A small network was shown many inputs. Here are its activations along a few directions, one row for each input.
Each table varies a few parts of the input and shows all the possible inputs, shuffled.
A made-up example of a description, with smaller parts first: one of 2 separate values, together with either a single point or one of 9 places along a line or (one of 4 places along a line, together with one of 8 places around a ring).
Shared parts are said once, and a part with two or three values counts as separate values.
(in the rows, 128 means zero)

Other details of the inputs shift rows strongly along two fixed directions, in all tables alike. That doesn't count.

Rows:
R1: [164 124 112  89 153  89 104 174 104 131 106 143 137]
R2: [164 133 123 107 179  76 136 184 130 132 118 168 127]
R3: [144 125 116  91 138 124 106 162 103 126  93 115 147]
R4: [123 144 137 141 114 131 165  89 197 123 185 167 110]
R5: [104 137 142 142 137 167 121 104 102 150 108  78 144]
R6: [156 109 128 107 139 119 114 177 130 125  88 135 147]
R7: [113 139 119 149  77 128 150  95 151 143 198 133 109]
R8: [130 148 124 138 130 115 170 104 164 109 179 184  90]
R9: [ 93  95 145 144 100 169 100 120  97 163  84  72 149]
R10: [112 154 111 130  72 143 156  99 159 115 186 131 116]
R11: [133 152 116 139  83  94 159  97 160 125 232 177  85]
R12: [136 124 129 152  86 115 155 110 169 130 187 166 100]
R13: [116 129 132 149  73 142 154  96 154 116 179 157 105]
R14: [154 130 134  79 183  98 125 170 144 134  89 154 153]
R15: [155 100 137 121 142 101 105 170 114 139 101 143 135]
R16: [118 139 114 133  82 150 140 109 147 107 161 132 127]
R17: [124 150 129 142 127 121 173 105 162 138 172 160 107]
R18: [120 133 119 152  77 134 141  86 146 122 193 152 102]
R19: [133 140 120 124  86 120 167 124 171  97 179 178 116]
R20: [165 106 129 106 149 107 108 185 123 130  80 139 146]
R21: [118 142 121 129  79 127 173 123 179 123 179 149 117]
R22: [111 124 132 156 116 119 168  77 144 103 184 147  93]
R23: [ 95 143 137 148 139 171 102 101  90 132  81  59 135]
R24: [169 119 120  99 193  56 147 170 129 120 119 162 130]
R25: [170 141 118  62 199  89 108 175 130 118  89 150 151]
R26: [179 113 125  92 160  64 114 192 116 114 116 194 129]
R27: [142 124 123 122 165 117  98 150  99 122  99 128 131]
R28: [110 129 128 148  75 140 160 102 160 141 176 138 111]
R29: [ 75 130 151 170 121 188 120  92 101 150  79  57 141]
R30: [118 149 127 152 121 126 146 109 136 139 178 128 113]
R31: [ 97 109 140 136  96 168 118 127 117 148  97  82 147]
R32: [115 144 117 139  76 137 148  92 146 128 188 132 106]
R33: [ 81 118 147 160 119 191  88  94  72 153  90  45 134]
R34: [158 113 125  90 146 110 113 181 114 109  82 152 147]
R35: [143 118 126 112 140 103 100 165 101 146 113 117 143]
R36: [170 159 117  94 202  82 123 183 113 122  85 137 147]
R37: [125 142 123 147 127 100 168  89 147 121 198 131 107]
R38: [143 127 116 100 135 120 112 169 115 136 102 112 156]
R39: [ 89 116 134 145  88 181 104 107  99 157 105  59 150]
R40: [128 139 126 149  82  93 173 109 176 136 225 183  90]
R41: [143 145 112 120 176 114 113 144 116 108  89 129 127]
R42: [ 84  95 141 161 128 181  93  75  72 127  85  43 140]
R43: [101 134 137 140 133 173 111  97  97 141 104  75 132]
R44: [ 88  85 156 175 129 180 107  87  90 140  82  49 142]
R45: [ 86 104 155 179 115 189 102 100  98 154  90  66 134]
R46: [ 92 131 149 127 132 180 102  96 116 153  93  65 162]
R47: [110 138 137 127 120 140 150  90 171 115 160 158 111]
R48: [ 82 114 141 155 129 202  92  85  84 140  77  58 139]
R49: [147 116 115 102 136 131 101 159 106 117  90 124 148]
R50: [131 137 116 140  87 130 142 102 149 115 178 156 110]
R51: [165 114 118 102 153  87  93 174 101 121 109 156 137]
R52: [166 150 111 102 189  69 142 172 142  97 111 189 113]
R53: [134 120 131 126 158 116 114 153 107 123 102 147 123]
R54: [121 154 130 167 122 130 161  98 163 118 156 143 103]
R55: [ 86  97 149 150  84 204 103 119 110 140  70  53 157]
R56: [172 128 112  89 196  63 128 163 109 108 119 145 125]
R57: [153 104 132 103 146 106 101 173 101 122  84 151 142]
R58: [109 151 115 136  72 144 161 106 166 126 189 124 123]
R59: [163 125 131 112 187 107 126 169 127 127  89 152 134]
R60: [153 132 120  83 183 110 105 151 137 113  96 148 145]
Each input here is: one of 6 places around a ring, together with either a single point or one of 4 places along a line or one of 5 places along a line.
Changing only the place on the ring of 6 turns R42 into R44. The same change can be made to R50. Which row results? -> R20
Change only the place on the line of 5 in R6. List by row number the other rows that result. -> R12, R15, R20, R55
List by row number the other rows that have the place on the ring of 6 in common with R17. -> R2, R9, R14, R21, R24, R28, R29, R31, R40
Change only the place on the ring of 6 in R47. List by row number the other rows that result. -> R4, R14, R25, R46, R60
